Each row below holds a small network's activations on one input, seen along a few directions.
Each table varies a few parts of the input and shows all the possible inputs, shuffled.
Descriptions start from the smaller parts, as in this example, which fits no table here: one of 6 places along a line, together with either a single point or one of 9 places along a line or (one of 3 separate values, together with one of 5 places around a ring).
Shared parts are said once, and a part with two or three values counts as separate values.

Other details of the inputs vary at random and push rows far along three fixed directions, the same in every table; ignore that.

Table:
x1: [ 27 -28   5  -1   0   9  -5 -11   4  -3   2]
x2: [-28  58 -10  -4  37  15 -56  50 -31   7  20]
x3: [-32  -8 -19 -26   9  37   5 -26 -44 -24 -26]
x4: [ 32 -11  40   0 -35 -10  60 -22 -19   1 -22]
x5: [-46  37  13   0  16  38  -4 -23 -58 -35 -30]
x6: [ -4  -4  19 -23 -19  33   2 -11 -52 -32 -23]
x7: [  1 -20  16  21  14 -26 -16 -12  26  18  21]
x8: [ 13   1 -53 -21   7   0  -8 -21  44  -2  27]
x9: [-10 -35 -49 -18  -1  -2 -27 -20  35  15  16]
x10: [ -7   5 -21 -17  -8   8 -25   9  24  14  14]
x11: [-36  57 -14  -6  35   8 -58  50 -26   1  21]
x12: [-45  47 -62 -33  30  27 -29 -13 -55 -25   1]
x13: [  1 -15 -38  -8  -3   2 -30  -4  45  -2  13]
x14: [ 38 -35   4 -23 -38  -1  48 -41  24   8   1]
x15: [ 37 -38  22   9 -28 -24  18   1  50  43  11]
x16: [  6  11  30  21  15  -1 -11  22 -41 -14 -16]
x17: [ 17   5   6 -10 -18  28  32 -34 -51 -41 -35]
x18: [-16 -26 -37 -55 -22  28 -20 -32  12 -37   7]
x19: [-65  48 -39   3  14  49 -45  16 -72 -29   2]
x20: [  1  25 -37  -7  15 -41 -13  21  70  41  50]
x21: [ 7 -4 19 -9 -8 14 22 -1  2 11 -6]
x22: [ -9 -32 -52 -37 -27  33 -21 -41  24 -42  -8]
x23: [-31  56  -6   5  38  -7 -28  56  12  29  22]
x24: [ 43 -34  45  33  -2 -28  42   5  33  30  -6]
x25: [  3 -35 -34 -31  -9  29   7 -38  39 -24  -1]
x26: [  6  34   1  38  33 -20 -40  54  16  40  18]
x27: [  9 -29  36 -15 -32   7  22 -18 -31 -26 -25]
x28: [-27  24  41  45  16   7  28  26 -70   3 -17]
x29: [-11 -24 -27 -47 -21  26  12 -30  35 -13   4]
x30: [  8 -26  42   5 -45 -16  32  -4  -7  -8 -32]
x31: [-34  37 -70  -1  30   4 -27   6   9  14  53]
x32: [ 37 -30 -14 -21 -26  20  33 -51   4 -19 -10]
x33: [  3 -31 -35   3  34 -37 -39  14  56  46  49]
x34: [ 14  28  74  63  11 -57  42   6 -29  27 -18]
x35: [  2 -15   4   2   1  -1  16  -5  18 -12 -11]
x36: [-26  34  25   1 -16  13  -7  22 -59 -22 -35]
x37: [  2 -47  -9   7  -9   4   6 -19   3   2  25]
x38: [ -3  -5 -37   0  29 -22 -49  23  54   7  39]
x39: [  1  32  15   0  -5 -12  22   9 -24   2  -6]
x40: [ 41 -35  57  42  -1 -46  21  17  10  17  -8]
x41: [ 28 -28  -9 -18 -30   7  39 -51   1 -33 -19]
x42: [  0   4 -14   6   3   5 -25  11   8  -2  -2]
x43: [  6 -11 -13 -15   4  -4   2   5  60  34  28]
x44: [ 21 -18  16   8   4   3  -5   0 -11  -8  -6]
x45: [  8  -7  18  -8  -9  45  25 -24 -43 -33 -37]
x46: [-13  14  -6  -7  -8   2 -20  18   6   8   3]
x47: [  5  38  33  29   6 -60  24  41   5  29   5]
x48: [ -8   8 -14 -12 -10  42 -20 -11 -38 -35 -27]
x49: [ 17 -49  15  20 -23 -29   8 -39  58  26   8]
x50: [ 13  21  -1  23  14 -39  11  17  16   6   6]
x51: [ -7  22  71  32   1 -31  39  43 -29  12 -30]
x52: [  7  33  52  55  35 -31  10  58 -14  28 -12]
Description of these inputs: one of 4 places along a line, together with either one of 3 separate values or (one of 2 separate values, together with one of 5 places along a line).
Question: The inputs of x14 and x21 match in every part but the place on the line of 4. If x4 is changed in the same way as x14 into x21, which row does it become?
Answer: x43
Question: The inputs of x35 and x50 match in every part but the place on the line of 4. If x25 is changed in the same way as x35 into x50, which row does it become?
Answer: x41
Question: Change only the place on the line of 4 in x34. List by row number the other rows that result.
Answer: x5, x7, x49
Question: A walk changes only the place on the line of 5. It starts at x22 and steps to x13. List the rest of the walk in order.
Answer: x42, x48, x26
Question: Change only the choice among 2 separate values in x32. List by row number the other rows that result.
Answer: x14

Table:
x53: [-29  61  12   5  30  18 -30  65 -19  18   4]
x54: [ 33  48  22  32  43  11  33  21 -52   8 -10]
x55: [ 46 -80  48  29 -30 -50  69 -22  67  63  13]
x56: [-31  86  -8  -6  22   3 -34  62 -29   4   7]
x57: [-15 -27  37  16  -4  34   2 -15 -84 -33 -38]
x58: [ 40 -66  27 -17 -56   8  34 -45  -1 -31 -38]
x59: [-15 -47  -9 -26 -26  51  18 -55 -25 -25 -16]
x60: [  9 -40 -13   9 -11 -25   9 -39  42  -1   5]
x61: [ 19   3  40 -24 -51   6  64 -15 -32 -19 -38]
x62: [ 44 -38  46  46   9 -56 -18  43  45  44  14]
x63: [  8 -53   3 -17 -48   8  54 -83  -5 -44 -38]
x64: [-36  -4 -87 -45   5  32 -37 -32  36  -4  44]
x65: [-34  52  19  44  34 -20 -23  34 -60  -4 -12]
x66: [-23  53  14  -1  10  27 -38  37 -73 -33 -30]
x67: [ 32 -38  45 -39 -79  31  73 -59 -48 -55 -65]
x68: [ 10  22  64  46   8 -26 -15  47 -52 -11 -37]
x69: [ 78   9  31  54  29 -50  50  12  14  41  12]
x70: [-25  26 -13 -23 -20   4  41 -46 -29 -37 -26]
x71: [ -9  -8   4  34  27 -18 -26  27  10  35  27]
x72: [ -1 -60   1  -5 -17  31  -2 -42 -33 -30 -14]
x73: [  5  21  30  37  20 -30 -35  45  -4  -4 -15]
x74: [ 19 -46 -42 -60 -35  18  12 -34  94  17  31]
x75: [-44  30 -38  -8  22  18 -29   9  -9  10  23]
x76: [ -5 -18  30 -16 -20  52  -7  -5 -57 -41 -43]
x77: [-59  50 -14  -3  30  40 -20  21 -47   1   4]
x78: [-36  17 -29 -41 -11  32  26 -32 -12 -10   4]
x79: [-30  30 -19 -20  19  43 -48  35  -8  -3   6]
x80: [ 18 -19   9  58  26 -79  -8  34  68  72  44]
x81: [ -2 -43   6  20   0  -4 -11 -34 -13 -29 -19]
x82: [ 13 -16  31  33  27 -17 -33  57  28  41  17]
x83: [-33 -21 -36  -8  25  36 -53  -5  -7  -6  21]
x84: [ -9 -54 -52 -26 -10  25 -23 -55  17 -26  11]
x85: [-35  20 -60 -32   5  14 -13 -17  18   3  33]
x86: [ 45 -62  54  -2 -62   0  53 -52 -12 -49 -63]
x87: [ 21 -42  11   1 -13   0 -24 -10   3 -29 -17]
x88: [ 33 -43  -8  -4 -15 -20 -12   7  77  32  31]
x89: [-37  11 -18  11  35  19 -47  23 -15  12  21]
x90: [-11  16 -22  26  23 -48 -14  13  42  35  34]
x91: [-21  59  34  48  23 -54  20  32 -25  16 -11]
x92: [ 15 -24 -19 -42 -35  21   1 -28  24 -21  -4]
x93: [ -1 -13  83  45  -7   3  49  10 -70  10 -41]
x94: [ -4  24   9  -6  -1   9 -13  31  -6   6  -1]
x95: [  2 -33 -41  -8  -6 -23   3 -33  60  21  32]
x96: [  3 -13 -27  -9   7   1 -50  13  31  -5  14]
x97: [  5   3  47  13 -27 -24  74 -15 -33   9 -20]
x98: [ 38  -6  45  17 -28 -51  45   7  26  15 -16]
x99: [-20 -17 -62  -6  19   0 -52 -20  37  -6  33]
x100: [ -1  22   9  26  18 -59  28  33  51  71  42]
x101: [ -2 -14 -37 -45 -11  31 -18  -5  49   4  22]
x102: [ 43  12 -19 -14   4  42  42 -43 -48 -40 -17]
x103: [-37  12 -31  -7  16  29 -31   0 -22  -4  14]
x104: [-39  15 -14 -28 -11  41  19 -28 -38 -18 -10]
x105: [ -9 -26  41  37  20   5  -6  18 -33  14  -8]
x106: [-29  86  -5  -2  18  -8 -24  40 -26 -23 -19]
x107: [ 77 -10  43  40   8 -13  74  -9 -19  18 -12]
x108: [  6  -7 -18  14   3 -50  17  -5  56  42  35]
x109: [-34   6 -27   1  17  16 -35 -19 -27 -37 -10]
x110: [ -8  22   1   7  18   6 -53  40 -16  -5  -1]
x111: [ 24 -15 -12 -45 -43  -5  38 -30  45  -1   4]
x112: [-24  11 -70 -79 -20  60 -24 -26  22 -30  14]
x113: [-11 -21 -71 -49   2  41 -69  -8  43 -17  32]
x114: [ 11   9  55   4 -18   2  42  23 -12  15 -24]
x115: [ 15   2  55  47  14 -31 -22  41 -25 -10 -30]
x116: [-11 -14  -3  30  24 -16 -36   4 -10  -5   7]
x117: [  0 -56  12 -15 -36  39  20 -66 -55 -49 -39]
x118: [ 10  23 -10  17  20 -47 -32  51  59  43  33]
x119: [-12  28 -59 -64 -22  17  -2 -28  31 -33   6]
x120: [  0  11 -27 -38  -2   1   7  13  74  35  35]
x121: [-15  50  23  28  32  -8 -42  76 -19  24   6]
x122: [-17   2 -30  10  22 -14 -33   8  26  24  35]
x123: [-28  15 -33 -48 -24  28  31 -53 -27 -33  -9]
x124: [-31  -8 -54 -41   1  33   2 -30  42  14  35]
x125: [-38  31 -12  34  51  -6 -67  38 -44  -3  10]
x126: [-31   5 -35 -40  -5  28  26 -31  19   6  19]
x127: [ 41  67  31  54  46 -21  34  20 -67 -13 -25]
x128: [-21  44 -48  22  43 -62 -31  34  77  56  64]
x129: [ 26  41 -41 -12  25  33  17 -45 -43 -63 -23]
x130: [ 36 -35  24  -6 -43 -21  31 -22  27 -10 -21]
x131: [ 30 -13  62  12 -35 -10  40   9 -28  -2 -34]
x132: [ -5  50  63   1 -18   5  49  32 -60  -4 -42]
x133: [-10  88  42  23  11 -41  17  51 -32  -4 -30]
x134: [-38  62  -4  -4   6  -5  22   0 -55 -16 -14]
x135: [-43  16 -46 -19  12  39 -39 -11 -31 -22  13]
x136: [ 59  22  55  61  41 -24  58  35 -10  46  -1]
x137: [  1   2  42  24  14   5 -33  46 -42  -3 -17]
x138: [-36  32  -2 -33  -4  73 -31  10 -73 -49 -35]
x139: [ 27   0  19   2 -23 -35  25  12  30  17  -3]
x140: [ 25 -61  30  30 -12 -25  19 -15  11  22   4]
x141: [ 15 -21  12  21  -5 -46  39   1  54  58  31]
x142: [ -8 -19  75  39   0  17  29   7 -82  -4 -44]
x143: [ 22 -48 -30 -12   4  -9 -41  11  93  37  47]
x144: [  1   6  28  24  15  -3 -41  36 -41 -18 -21]
x145: [ 11 -63   2 -32 -25  50 -17 -29   0 -32 -18]
x146: [ 54 -49  48 -12 -58 -31  84 -22  50  28  -8]
x147: [-14  17 -19   6  35   8 -79  51   0   3  23]
x148: [ 24 -82   8  10 -16  -8   4 -39  21   3   4]
x149: [-39  74 -54 -53   5  27 -27  11 -17 -32   2]
x150: [ 27  30 -62 -24  27  38   5 -40 -25 -42   3]
x151: [ 13   0   0  13  -4 -66  43 -10  59  39  25]
x152: [ 13 -34 -54 -52 -32  11 -12 -50  71 -28   6]
x153: [ 47 -75  37  13 -18 -21  17   7  72  44  12]
x154: [  1   3 -31 -13   1  -4 -41   7  38  -9  12]
x155: [-22  26 -35  -3  16 -20  -9   5  31  28  37]
x156: [-16  15  -6  11   9 -12  -3   4  -7  14  12]
Question: The inputs of x104 and x128 match in every part but one. If x74 is changed in the same way as x104 into x128, which row does it become?
Answer: x98
Question: The inputs of x56 and x67 match in every part but one. If x72 is changed in the same way as x56 into x67, which row does it become?
Answer: x148
Question: The inputs of x63 and x156 match in every part but one. If x86 is changed in the same way as x63 into x156, which row does it become?
Answer: x66
Question: What is each input in this table made of?
Answer: one of 8 places along a line, together with either a single point or (one of 2 separate values, together with one of 6 places along a line)
Question: Change only the choice among 2 separate values in x68. List by row number the other rows that result.
Answer: x99
Question: List by row number the other rows that have the place on the line of 8 in common with x100.
Answer: x57, x71, x75, x94, x103, x107, x112, x121, x137, x141, x143, x146
Question: List by row number the other rows that have the place on the line of 8 in common with x53.
Answer: x77, x79, x82, x93, x105, x114, x120, x124, x126, x136, x142, x153
Question: Change only the place on the line of 6 in x70. List by row number the other rows that result.
Answer: x60, x63, x81, x91, x109

Table:
x157: [ -7  -2  15  11   1 -15 -26  24   3   5  -2]
x158: [  2  15  18  20   7 -37  21  28  19  49  22]
x159: [ -7  36  40  56  28 -33  17  28 -56  18  -9]
x160: [  2   6  -5 -31 -26   9  12 -13   1 -19 -12]
x161: [-39  64 -30 -26   8  10 -31  24 -17 -15   4]
x162: [-44  18 -19 -13  14  41 -39   8 -47 -20  -1]
x163: [ 28 -66  12  -3 -20   7  13 -22  30  13   6]
x164: [ -1 -21 -25 -31 -14   5  27 -28  82  17  18]
x165: [ 14  14  25  22  14  17  16  -1 -61 -19 -25]
x166: [ -4 -14 -19 -16 -15 -14  22 -15  41  30  29]
x167: [  5  24  28  31   9 -23   9  11 -42 -15 -25]
x168: [ 42 -61  37   8 -31 -16  17 -10  31   4 -15]
x169: [ 32 -26   6 -19 -20  21  33 -19  10   2  -4]
x170: [-21 -15  -8 -13 -18   0 -21  -9   3 -13  -3]
x171: [-21 -22 -26 -10   2  10 -25  -6  19  13  25]
x172: [ 16  15  31  28   6 -18  13   7 -36 -17 -27]
x173: [ -4 -13  17  15  -6 -28 -16  19  17  14   3]
x174: [ -9 -17   1 -23 -20  31 -19 -14 -25 -40 -26]
x175: [ 14 -29 -11 -47 -36  55  36 -50 -18 -33 -19]
x176: [ -9   6  -7  18  27 -12  10  -9  33  11   5]
x177: [-23  15 -32 -26 -10  29  -8 -41 -47 -60 -25]
x178: [ -4   4  33  32  -2 -15  36 -14 -56  -3 -21]
x179: [  3 -17 -22  -4  17  16 -35  13  30  18  28]
x180: [ -9  -8  26  43  15 -47  -8  38  21  56  26]
x181: [ 11   1  13  37   4 -60  11   7  23  23   9]
x182: [ 23 -17  49  37  -6 -17  52 -17 -47  -1 -27]
x183: [ 11  10 -38 -10  16  12 -28  -5  14 -20   8]
x184: [16  3  0 22 23 -5  3  3 -5 10  9]
x185: [ 30 -36 -10 -22 -25  22  19 -53  -6 -46 -25]
x186: [-21   4 -24   0  26  11 -45  24  13  18  29]
x187: [ 28   2  -5 -13  -7  -4   0  13  38   9   7]
x188: [ -6  23 -22 -13  15   7  -6  17  15  21  25]
x189: [ 26 -21  27  24  -1  -9  37 -20 -22   1 -12]
x190: [ 16 -10 -43 -48 -18  19 -11 -18  53 -10  15]
x191: [-25  43  -3 -11   8  21   2  16 -40  -3  -3]
x192: [ -1   8  14  -6 -26 -25  23   0   9   6  -6]
x193: [-62  42 -17  -2  38  27 -49  30  -5  -5   3]
x194: [-12  45 -10 -22   1  15 -13  19 -18 -18 -10]
x195: [  8  -2 -17   3  19  -7 -50  34  46  17  25]
Question: The inputs of x184 and x163 match in every part but one. If x183 is changed in the same way as x184 into x163, which row does it become?
Answer: x195
Question: What is each input in this table made of?
Answer: one of 3 separate values, together with either a single point or (one of 2 separate values, together with one of 6 places along a line)
Question: Change only the choice among 2 separate values in x187. List by row number the other rows that result.
Answer: x169
